Each row below holds a small network's activations on one input, seen along a few directions.
Each table varies a few parts of the input and shows all the possible inputs, shuffled.
Descriptions start from the smaller parts, as in this example, which fits no table here: one of 8 places around a ring, together with either a single point or one of 9 places along a line or (one of 2 separate values, together with one of 6 places along a line).
Shared parts are said once, and a part with two or three values counts as separate values.
In the rows, 128 means zero.

Other details of the inputs shift rows strongly along two fixed directions, in all tables alike. That doesn't count.

Rows:
row 1: [158 150 146 104 110 164 101 105  90  16 201]
row 2: [116 140 115 144 113 120 142 152 127 155 130]
row 3: [153  73 101 125 125 169  92 133  53  80  10]
row 4: [126 123 139 129 144 126 139 117 160 151 116]
row 5: [141  97  84 133 122 184  96 147  60  56   5]
row 6: [119 139 129 128 137 135 143 149 167 136 121]
row 7: [129 122 139 128 140 129 137 123 156 154 117]
row 8: [115 134 118 123 143 139 131 153 152 150 133]
row 9: [123 118 132 125 139 137 127 136 139 167 130]
row 10: [128 167 136 128 108 103 135 109 111 109 237]
row 11: [125 121 136 126 134 138 130 136 140 166 130]
row 12: [126 113 124 131 125 106 133 132 116 169 128]
row 13: [168 129 151 111  95 127 106  81  59  38 190]
row 14: [120 139 131 128 128 140 139 159 159 144 129]
row 15: [143 155 164 116 127 111 135  81 145 110 227]
row 16: [126 122 136 128 138 134 131 132 145 163 128]
row 17: [102 139 165 132 140  95 115 114 173 133  92]
row 18: [148 147 122 115 108 143  98  97  56  34 203]
row 19: [ 95 140 161 133 147  88 119 119 183 157  92]
row 20: [118 142 119 147 112 118 146 150 132 148 123]
row 21: [131 124 146 130 131 133 138 130 154 155 121]
row 22: [117 136 120 124 143 137 135 150 159 145 127]
row 23: [126 114 124 133 133  94 142 111 136 155 111]
row 24: [115 134 119 123 139 140 129 157 149 153 139]
row 25: [131 168 145 112 130 119 133 106 148  99 238]
row 26: [124 120 131 126 146 131 130 124 149 161 126]
row 27: [115 135 124 123 131 143 131 163 145 155 140]
row 28: [117 136 122 124 134 142 132 159 151 152 137]
row 29: [150  71  98 124 126 171  88 138  49  86  18]
row 30: [129 163 140 110 138 116 130 101 152  96 233]
row 31: [119 136 126 126 128 143 134 161 152 149 134]
row 32: [165 136 159 106 126 146 106  63 101  23 180]
row 33: [122 136 112 143 118 125 138 135 123 117 103]
row 34: [115 139 109 143 123 117 140 145 128 153 125]
row 35: [120 138 125 125 132 141 136 156 157 146 130]
row 36: [140  95 103 115 124 212  88 176  75  72  35]
row 37: [128 122 135 126 142 132 132 126 149 159 122]
row 38: [131 115 133 138 118  98 144 121 135 154 108]
row 39: [141  95  95 113 145 202  90 155  89  58  18]
row 40: [115 139 117 142 112 122 141 157 121 158 133]
row 41: [110 137 103 141 135 111 141 131 137 148 122]
row 42: [125 111 121 133 134  97 137 115 130 160 114]
row 43: [112 136 107 141 124 120 136 149 124 158 132]
row 44: [138 146 167 107 138 117  73  58 107  15 151]
row 45: [124 116 125 136 129  92 144 117 138 168 118]
row 46: [113 139 107 143 130 111 144 134 136 145 119]
row 47: [113 134 117 122 152 133 134 143 161 142 128]
row 48: [123 112 120 133 139  94 140 110 135 157 113]
row 49: [129 122 140 126 130 138 132 139 141 163 126]
row 50: [116 141 112 145 120 113 145 141 134 147 121]
row 51: [115 139 121 146 106 123 143 160 123 155 131]
row 52: [131 124 145 130 127 136 136 136 149 158 123]
row 53: [130 116 132 135 115 107 139 136 119 167 124]
row 54: [137  93  96 112 133 208  83 171  74  76  42]
row 55: [130 116 131 136 116 104 140 131 123 164 118]
row 56: [133 117 136 139 114 100 144 125 130 157 116]
row 57: [128 115 127 134 122 103 137 128 122 166 123]
row 58: [129 122 145 131 135 130 140 125 160 151 117]
row 59: [117 142 117 147 115 113 148 143 138 144 121]
row 60: [127 115 127 135 127  95 144 113 138 155 108]
row 61: [111 137 104 141 131 113 139 137 132 151 125]
row 62: [159 129 144 102 138 148  97  67  93  35 182]
row 63: [116 141 114 145 117 117 143 147 130 152 125]
row 64: [156 153 135 122  94 143 106  97  61  18 197]
row 65: [142 146 151 121 111  86 135  87 111 120 230]
row 66: [113 139 108 144 126 113 143 140 133 150 123]
row 67: [134 143 163 105 144 115  73  59 109  21 154]
row 68: [131 116 130 135 119 101 141 124 128 161 114]
row 69: [126 113 122 133 130 100 136 121 126 165 120]
row 70: [156 150 139 101 127 156 103  88  99   8 191]
row 71: [132 116 135 137 110 104 142 132 126 160 120]
row 72: [129 122 145 129 124 139 135 142 144 163 124]
row 73: [139  95  85 133 117 191  91 163  49  72  21]
row 74: [152  82 115 119 130 202  88 145  75  81  20]
row 75: [125 121 135 126 150 126 136 116 159 152 118]
row 76: [119 138 125 125 137 137 138 152 161 142 126]
row 77: [118 136 132 127 121 146 136 168 150 150 135]
row 78: [122 119 131 124 154 125 133 115 156 152 119]
row 79: [125 119 132 125 142 134 128 131 144 163 128]
row 80: [120 136 129 129 132 139 141 155 163 138 124]
row 81: [129 115 132 137 122  95 146 115 139 151 105]
row 82: [143 144 150 124 114  79 141  73 125 109 210]
row 83: [126 168 130 129 119  95 136  95 121 106 234]
row 84: [125 120 135 127 145 129 134 121 155 157 119]
Each input here is: one of 4 places along a line, together with either a single point or (one of 4 separate values, together with one of 5 places along a line).
The inputs of row 27 and row 36 match in every part but the place on the line of 4. If row 75 is changed in the same way as row 27 into row 36, which row does it become?
Answer: row 4
A walk changes only the place on the line of 4. It starts at row 20 and steps to row 63. List the rest of the walk in order.
Answer: row 34, row 83
Change only the place on the line of 5 in row 61. List by row number the other rows that result.
Answer: row 18, row 41, row 43, row 83
Change only the place on the line of 4 in row 59. List by row number the other rows that result.
Answer: row 50, row 61, row 66

Rows:
row 85: [138 131 155 122 134 120 110  92 119 107 145]
row 86: [120 127 142 144 111 109 151 140 140 179 129]
row 87: [128 138 149 114 138 141 108 110 130  96 158]
row 88: [136 133 114 116 131 136 118 122 103  92 175]
row 89: [126  84  83 131 132 143 115 165  88 137  15]
row 90: [116 119 111 137 129  93 144 135 136 177 132]
row 91: [121 127 119 128 141 132 140 143 144 187 142]
row 92: [134 128 152 122 133 119 109  95 119 102 141]
row 93: [127 130 133 131 144 135 151 134 169 171 133]
row 94: [118 118 115 135 129  98 143 130 135 182 131]
row 95: [140  84 112 135 136 163 121 140 113 141  14]
row 96: [146 130 133 123 124 115 129  94 123  88 148]
row 97: [143  96 127 120 134 163  81 120  78  63  43]
row 98: [126 139 145 113 137 138 107 112 131  91 154]
row 99: [ 99 142 134 123 140 112 131 147 174 158 125]
row 100: [146 131 150 129 104 128 125 107 101 110 156]
row 101: [144 132 134 117 135 148 129 107 131  94 159]
row 102: [114 146 127 135 112 119 148 170 155 162 136]
row 103: [145 122 128 120 122 124 119  92  95 115 161]
row 104: [140 145 133 125 107 140 120 136 116  90 166]
row 105: [122 129 125 134 130  94 155 128 163 161 116]
row 106: [116 126 116 129 141 127 142 146 145 182 146]
row 107: [132 137 151 115 140 143 109 109 130 103 156]
row 108: [119  98 115 129 137 141 103 155 117 126   8]
row 109: [114 173 107 143 125 137 122 112 105  71 166]
row 110: [117 131 135 145 107 100 151 148 143 170 127]
row 111: [113 128 113 130 141 122 142 150 144 177 146]
row 112: [139 140 140 128  99 111 129 121 103  90 156]
row 113: [132 133 146 122 130 110 108 100 122  90 142]
row 114: [ 98 159 105 165 129  94 150 129 140 162 120]
row 115: [146 142 145 123 112 150 121 125 115 106 170]
row 116: [125 121 134 136 134 108 154 118 159 172 121]
row 117: [124 124 131 137 133 103 153 121 160 168 120]
row 118: [124 140 141 113 134 134 106 115 133  86 154]
row 119: [117 131 122 131 140 123 153 142 175 159 130]
row 120: [149 102 102 112 133 188 102 140  88  43  49]
row 121: [120 130 127 131 142 129 152 140 171 163 130]
row 122: [142 121 125 120 122 119 120  95  96 109 164]
row 123: [142 141 141 123 111 148 121 129 115 100 169]
row 124: [134 138 112 113 131 131 121 127 102  90 170]
row 125: [118 138 133 138 117 129 145 163 153 170 138]
row 126: [128  89 115 142 111 159 120 169  94 137  17]
What do these inputs look like to the network?
Answer: one of 2 separate values, together with either a single point or (one of 4 separate values, together with one of 5 places along a line)
The inputs of row 123 and row 86 match in every part but the choice among 2 separate values. If row 115 is changed in the same way as row 123 into row 86, which row does it become?
Answer: row 100
Change only the choice among 2 separate values in row 101. List by row number the other rows that result.
Answer: row 116
Change only the choice among 2 separate values in row 120. List by row number the other rows that result.
Answer: row 105

Rows:
row 127: [115 102 121 136 148 137 126 148 148 168  37]
row 128: [106 115 118 138 146 106 155 149 172 216 108]
row 129: [111 152 119 131 134 110 139 133 154 133 163]
row 130: [127  85 115 138 123 149 120 164 113 152  11]
row 131: [130 155 143 131 117  79 152  98 137 155 231]
row 132: [130 127 111 134 119 131 124 136  97 118 118]
row 133: [137 114 136 123 140 134 116 106 126 115 101]
row 134: [166 131 122  93 128 201 102 132  96  34 171]
row 135: [110 155 163 114 141 135 124 148 177 156 187]
row 136: [114  99 102 135 146 142 133 160 137 173  50]
row 137: [129 167 154 119 130 100 127  79 146  85 211]
row 138: [122 144 149 134 115  88 148 118 152 152 171]
row 139: [139 111 109 130 119 147 114 135  82 106  92]
row 140: [143 137 141 122 109 126 115 103  98  61 150]
row 141: [120 137 127 129 137 134 114 125 135  98 101]
row 142: [162 108 122 116 115 150 101  98  55  65 132]
row 143: [141 109 140 121 141 132 115 101 125 121 105]
row 144: [123 166 136 128 111 133 143 136 137 136 235]
row 145: [106 117 125 136 146  95 160 139 180 232 128]
row 146: [131 143 145 121 137 119 120  94 134  94 155]
row 147: [133  99 112 141 121 189 134 184 126 146  23]
row 148: [125  94 131 138 127 118 138 148 140 192  64]
row 149: [103 129 124 148 123 105 148 165 164 184  83]
row 150: [165 114 146 112 110 140  99  89  71  47 138]
row 151: [106 173 133 142 117  69 166 124 166 183 222]
row 152: [113 150 130 130 138  97 151 119 161 156 186]
row 153: [130 126  97 135 116 152 109 149  83  86  84]
row 154: [148 125 113 111 128 166  93 106  72  20 125]
The inputs of row 132 and row 138 match in every part but one. If row 151 is changed in the same way as row 132 into row 138, which row does it become?
Answer: row 140
What do these inputs look like to the network?
Answer: one of 4 separate values, together with either a single point or one of 6 places along a line
Change only the choice among 4 separate values in row 128. List by row number the other rows that result.
Answer: row 131, row 133, row 150
Change only the choice among 4 separate values in row 149. List by row number the other rows that result.
Answer: row 129, row 141, row 153

Rows:
row 155: [123 121 136 136 120 114 146 144 147 177 115]
row 156: [117 128 122 126 145 121 124 123 140 132 118]
row 157: [131 129 137 126 135 120 140 115 149 147 149]
row 158: [127 124 131 128 140 123 142 124 153 161 131]
row 159: [132 108 114 124 134 190 112 170 121 118  60]
row 160: [124 144 132 130 133 111 137 110 145 122 156]
row 161: [133 133 145 115 139 118 124  99 137 121 174]
row 162: [146 135 115 114 118 178 100 133  83  33 129]
row 163: [122 144 126 135 117 103 137 120 123 132 165]
row 164: [116 116 121 142 128 132 130 154 139 152  52]
row 165: [131 116 118 121 140 147 102 120 106  86  87]
row 166: [126 125 144 133 126 118 140 131 150 161 122]
row 167: [143 130 142 109 140 129 114  90 119  92 175]
row 168: [121 110 117 128 137 145 107 139 116 115  56]
row 169: [139 134 119 126 117 130 114 109  86  77 149]
row 170: [131 129 140 128 133 120 140 118 148 147 145]
row 171: [142 117 110 122 127 148 111 119  91  72 102]
row 172: [129 111 118 129 134 131 140 139 136 159 107]
row 173: [105 139 131 146 122  90 157 149 167 192 124]
row 174: [127 131 119 130 127 119 133 124 127 120 131]
row 175: [114 145 129 139 127  91 155 130 161 166 159]
row 176: [141 103 131 116 135 157 100 122 101  95  85]
row 177: [146 143 149 117 115 112 131  91 119  96 206]
row 178: [122 122 115 140 116 127 125 145 106 133  91]
row 179: [136 144 144 122 125 100 146 101 145 135 208]
row 180: [124 146 138 132 126 109 136 111 143 122 153]
row 181: [141 120 115 122 133 152 108 113  99  70  96]
row 182: [141 123 133 123 123 128 130 116 119 116 146]
row 183: [117 129 127 139 127 102 153 140 150 197 150]
row 184: [129 125 122 131 132 135 123 125 124 108  98]
row 185: [119 152 126 135 123  92 145 113 136 144 191]
row 186: [129 131 136 134 115 111 138 130 125 158 151]
row 187: [113 123 103 141 132 118 140 149 132 172 100]
row 188: [135 120 118 126 128 129 130 124 112 137 142]
row 189: [130 156 155 120 123 100 118  89 128  85 194]
row 190: [112 143 110 134 125 141 135 165 132 144 132]
row 191: [127 100 119 135 125 140 132 159 128 163  58]
row 192: [110 154 130 125 137 131 129 144 161 136 157]
row 193: [117 128 127 129 139 119 123 126 140 132 112]
row 194: [130 106 129 122 141 143 115 132 126 134  88]
row 195: [120 121 124 138 123 115 145 144 137 185 123]
row 196: [114 155 129 131 131 133 140 146 163 136 156]
row 197: [137  96 104 129 129 158 116 147  92 131  68]
row 198: [135 133 149 126 125 117 135 111 141 131 156]
row 199: [134 136 139 119 127 127 104 103 109  73 138]
row 200: [136 154 144 125 112 102 131  95 121  86 199]
row 201: [131 119 137 129 130 132 132 127 138 142 112]
row 202: [157 116 128 118 110 153 100 107  63  61 135]
row 203: [120 135 126 128 128 141 145 163 156 164 143]
row 204: [119 119 121 138 129 133 128 145 135 138  67]
row 205: [114 123 116 141 126 117 142 151 142 162  87]
row 206: [149 111 140 111 128 154  94 108  92  69 111]
row 207: [145 117 111 116 120 188 103 152  78  77 111]
row 208: [114 114 120 126 144 167 122 178 152 166  73]
row 209: [134 156 138 128 110 101 128  97 107  92 205]
row 210: [111 125 146 134 135 105 141 141 170 197 120]
The inputs of row 156 and row 187 match in every part but one. If row 165 is changed in the same way as row 156 into row 187, which row does it become?
Answer: row 185
What do these inputs look like to the network?
Answer: one of 2 separate values, together with one of 4 places along a line, together with either a single point or one of 6 places along a line
Change only the choice among 2 separate values in row 179. List by row number the other rows that result.
Answer: row 174
A walk changes only the place on the line of 6. It starts at row 167 and steps to row 161. List the rest of the walk in order.
Answer: row 194, row 176, row 206, row 210

Rows:
row 211: [140 133 121 119 116 138 112 114  83  90 168]
row 212: [140 134 147 108 142 132  96  90 109  69 164]
row 213: [109 143 135 141 136  61 171 109 184 214 174]
row 214: [112 124 106 132 144 151 137 162 157 164  90]
row 215: [118  90 115 154 130 124 153 170 148 206  11]
row 216: [112 127  91 142 116 153  94 154  74  48  16]
row 217: [ 90 137 142 138 148  82 152 145 207 240 136]
row 218: [144  90  99 124 118 186  96 158  54  84  42]
row 219: [142  99  99 119 134 203 100 154  88  68  38]
row 220: [133 124 155 123 125 134 117 129 133 119 116]
row 221: [148 138 140 123 100 130 122 116  93  85 189]
row 222: [126 125 136 140 124 101 153 114 144 162 129]
row 223: [136 137 132 126 108 123 133 134 114 129 166]
row 224: [144 142 162 112 122 128 106  88 118  71 184]
row 225: [145 149 136 118 123 148 125 111 126  74 183]
row 226: [138 147 123 117 140 146 117 105 122  76 186]
row 227: [139 148 137 123 122 141 138 133 145 111 161]
row 228: [119 138 123 127 128 111 136 127 124 147 186]
row 229: [127 129 132 136 129  87 152 111 152 168 142]
row 230: [128 138 134 129 137  80 146  85 144 144 188]
row 231: [ 98  97 123 137 145 131 132 179 169 217  21]
What do these inputs look like to the network?
Answer: either a single point or (one of 4 separate values, together with one of 5 places along a line)
A walk changes only the place on the line of 5. It starts at row 212 and steps to row 217. List the rest of the walk in order.
Answer: row 231, row 224, row 220
Change only the place on the line of 5 in row 211. List by row number the other rows that result.
Answer: row 218, row 221, row 223, row 228
